These are the activations of a small neural network, seen along a few directions. Each row is one input.
Each table varies a few parts of the input and shows all the possible inputs, shuffled.
A made-up example of a description, with smaller parts first: one of 6 places along a line, together with either a single point or one of 11 places along a line or (one of 3 separate values, together with one of 5 places around a ring).
Shared parts are said once, and a part with two or three values counts as separate values.
In the rows, zero is written as 128.

Other details of the inputs vary at random and push rows far along two fixed directions, the same in every table; ignore that.

A family of inputs:
x1: [141 130 107 117 126 124 121 122 122 120 128]
x2: [133 137 124 128 139 115 116 130 128 109 120]
x3: [106 145 134 120 140 130 128 123 118 135 119]
x4: [125 136 118 111 121 125 126 119 132 140 131]
x5: [164  54 123 108 136 110 127  96 138 123  71]
x6: [136 110 154 181  97 162 158 210 151 117 197]
x7: [ 91 192 144 174  77 175 164 197 138 150 237]
x8: [138 135 111 116 120 112 122 128 140 124 138]
x9: [117 136 126 123 135 133 125 110 109 140 115]
x10: [110 142 129 123 137 136 127 118 107 135 118]
x11: [105 143 136 119 138 125 127 122 124 137 119]
x12: [115 141 140 132 143 116 121 126 130 124 119]
x13: [127 131 113 111 128 137 125 114 114 136 123]
x14: [135 132 109 115 130 127 121 127 120 116 128]
x15: [143 134 118 131 133 117 114 123 123 114 125]
x16: [116 140 136 135 144 124 120 125 120 122 115]
x17: [144 138 120 132 125 107 115 124 136 120 133]
x18: [120 152 117 131 109 153 137 144 121 142 168]
x19: [120 138 134 137 142 126 119 122 113 122 117]
x20: [173   6 147 138 126 150 157 135 140 122  86]
x21: [132 137 115 113 125 113 122 131 140 122 137]
x22: [114 144 130 122 129 122 125 116 124 144 124]
x23: [147  11 157 130 137 170 160 134 122 125  76]
x24: [128 136 116 112 133 122 124 132 132 116 130]
x25: [107 143 132 121 139 134 128 122 114 135 116]
x26: [134 140 126 127 133 106 116 131 139 114 131]
x27: [137 135 121 130 137 119 114 128 121 109 125]
x28: [143 131 107 117 124 122 121 119 126 125 132]
x29: [117 143 127 124 126 123 125 112 121 147 124]
x30: [130 135 112 114 132 124 123 131 127 116 126]
x31: [116 136 120 110 133 138 128 124 120 130 122]
x32: [119 137 126 124 132 130 126 107 112 145 118]
x33: [131 139 129 140 132 119 119 115 123 134 124]
x34: [116 105 153 158  97 180 169 202 144 136 190]
x35: [150  15 175 156 139 143 153 135 140 124  75]
x36: [115 138 123 108 131 129 128 125 130 133 128]
x37: [128 137 116 112 129 116 124 133 138 118 133]
x38: [109 144 133 120 134 122 126 120 125 141 122]
x39: [115 142 139 132 145 120 121 126 124 122 118]
x40: [128 135 115 113 119 127 126 115 129 143 131]
x41: [147  93 146 168 112 156 148 175 136 117 160]
x42: [131 139 127 126 140 113 116 131 132 110 124]
x43: [115 138 122 107 134 133 127 124 125 131 124]
x44: [149 135 118 133 127 112 116 120 130 121 129]
x45: [123 138 125 124 129 127 126 107 116 147 119]
x46: [141 136 112 114 112 112 127 110 146 126 133]
x47: [119 141 139 133 138 114 120 125 131 128 123]
x48: [132 133 113 114 120 133 128 113 123 143 129]
x49: [130  89 148 147  94 169 167 159 147 140 157]
x50: [130 140 128 126 137 108 117 133 138 112 128]
x51: [124 146 135 137 124 114 124 107 135 132 125]
x52: [125 136 131 138 138 124 119 117 115 127 118]
x53: [127 137 131 139 136 122 119 114 118 131 122]
x54: [127 141 131 138 131 114 119 117 128 133 126]
x55: [143 144 123 131 117 106 121 115 145 119 134]
Each input here is: one of 5 places around a ring, together with either a single point or one of 10 places around a ring.
- Changing only the place on the ring of 5 turns x14 into x19. The same change can be made to x21. Which row results? => x47
- Changing only the place on the ring of 5 turns x36 into x37. The same change can be made to x43. Which row results? => x24
- Which other rows agree with x38 in the place on the ring of 5? List them by row number. => x3, x7, x9, x10, x11, x22, x25, x29, x32, x45
- Which other rows agree with x55 in the place on the ring of 5? List them by row number. => x2, x6, x15, x17, x26, x27, x41, x42, x44, x50

A family of inputs:
x56: [107 193 114 145 100 136 136 137 121 140 175]
x57: [108 188 120 123  99 132 128 132 130 140 184]
x58: [115 158 119 101 147  78  95  79 114 127  92]
x59: [116 164 112 110 152  81  98  80 106 127  82]
x60: [120 115 152 147  94 174 159 174 142 141 185]
x61: [138 107 117  77 152 106 104  53 127 140  62]
x62: [116 155 127 132 113 162 141 151 133 146 175]
x63: [174  48 175 176 135 147 142 137 150  95 102]
x64: [169  97  85  96 141  75  97  90 127 133  96]
x65: [115 157 122  97 146  85  97  88 119 127 103]
x66: [100 194 119 146 131 135 124 162 115 138 172]
x67: [124 111 117 136 108 156 125 152 132  95 141]
x68: [144  37 157 127 154 110 132  95 119 121  40]
x69: [115 142 109 117 136 144 150 145 125  91 152]
x70: [120 122 142 172  97 176 169 177 129 141 173]
x71: [118 160 112  90 165  98  92  89 116 135  94]
x72: [148 188 101 158 114 120 102 141 116 120 199]
x73: [115 157 131 150  95 145 148 147 126 136 172]
x74: [137  21 178 140 140 152 151 150 135 125  93]
x75: [125 166  99  93 145 112 105  73 119 147  98]
x76: [147  20 168 145 115 156 166 128 137 131  92]
x77: [124 201 127 141 113 108 125 153 170 106 174]
x78: [117 166 109 111 157  89  99  86 106 131  85]
x79: [129 107 129  88 167  96  98  77 120 132  64]
x80: [126 181  96 122 103  99 128 167 164 130 186]
x81: [115 158 123 150 109 162 148 155 126 146 170]
x82: [132  39 169 162 142 175 160 178 130 133 112]
x83: [173  32 154 132 112 178 167 188 125 109 114]
- What do these inputs look like to the network? => either one of 3 separate values or one of 5 places around a ring or (one of 2 separate values, together with one of 10 places around a ring)
- Which other rows does x78 become when the choice among 2 separate values takes its other values? List them by row number. => x70

A family of inputs:
x84: [127 126 128 147 111 155 147 155 126 119 156]
x85: [110 151 120 113 125 125 128 113 124 141 132]
x86: [126 147 126 124 144 110 114 126 130 119 128]
x87: [128 104 137 130 130 136 134 155 136 126 133]
x88: [121  96 143 126 124 145 141 133 127 142 118]
x89: [125 146 112 117 134 123 116 127 113 133 130]
x90: [130 146 127 118 132 114 117 119 135 113 120]
x91: [140 117 128 126 117 147 149 156 137 137 140]
x92: [139 102 135 144 113 125 138 140 142 130 138]
x93: [155  34 134  88 160 102 122  68 137 111  22]
x94: [120 120 152 150 124 146 142 140 128 132 133]
x95: [119 104 145 134 125 144 138 141 126 145 126]
x96: [127 132 124 115 146 108 112 120 129 124 114]
x97: [108 169 126 128 118 132 133 122 127 135 149]
x98: [114 145 130 122 135 120 118 115 119 145 123]
x99: [131 110 132 142 132 144 134 151 118 129 137]
x100: [126 146 121 114 130 115 122 118 137 113 125]
x101: [128 153 115 127 127 127 118 119 117 120 128]
x102: [138 146 111 116 131 138 117 107 135 137 136]
x103: [136 106 135 150 117 125 139 143 145 132 134]
x104: [132 102 128 128 124 148 139 147 120 130 131]
x105: [135 107 147 141 132 134 135 146 138 110 124]
x106: [139 111 133 156 122 127 145 142 143 134 130]
x107: [140 129 118 120 119 106 115 108 134 130 129]
x108: [113 146 123 113 125 126 128 107 125 137 123]
x109: [119 122 150 146 118 150 145 140 130 133 136]
x110: [122 155 107 120 120 132 126 126 120 124 143]
x111: [130 148 118 131 133 123 116 118 115 118 122]
x112: [120 112 151 147 131 142 140 141 126 139 130]
x113: [132 112 137 151 129 144 133 146 119 120 132]
x114: [150 141 117 124 119 114 113 108 127 126 136]
x115: [127 148 117 130 140 121 115 123 113 125 129]
x116: [128 100 135 123 126 137 137 150 138 125 129]
x117: [123 137 115 105 133 112 122 118 135 121 123]
x118: [127 145 129 126 141 110 114 123 130 115 122]
x119: [144 139 117 122 117 111 115 111 128 130 136]
x120: [121 156 105 116 124 128 126 126 118 128 145]
x121: [115 153 135 133 136 120 119 113 120 137 124]
- What do these inputs look like to the network? => either one of 2 separate values or one of 6 places along a line or (one of 3 separate values, together with one of 10 places around a ring)
- Which other rows does x99 become when the choice among 3 separate values takes its other values? List them by row number. => x96, x98
- Which other rows belong to the same alternative as x102? List them by row number. => x91
- Which other rows belong to the same alternative as x114? List them by row number. => x92, x103, x106, x107, x119
- Which other rows does x99 become when the place on the ring of 10 takes its other values? List them by row number. => x84, x89, x101, x104, x110, x111, x113, x115, x120
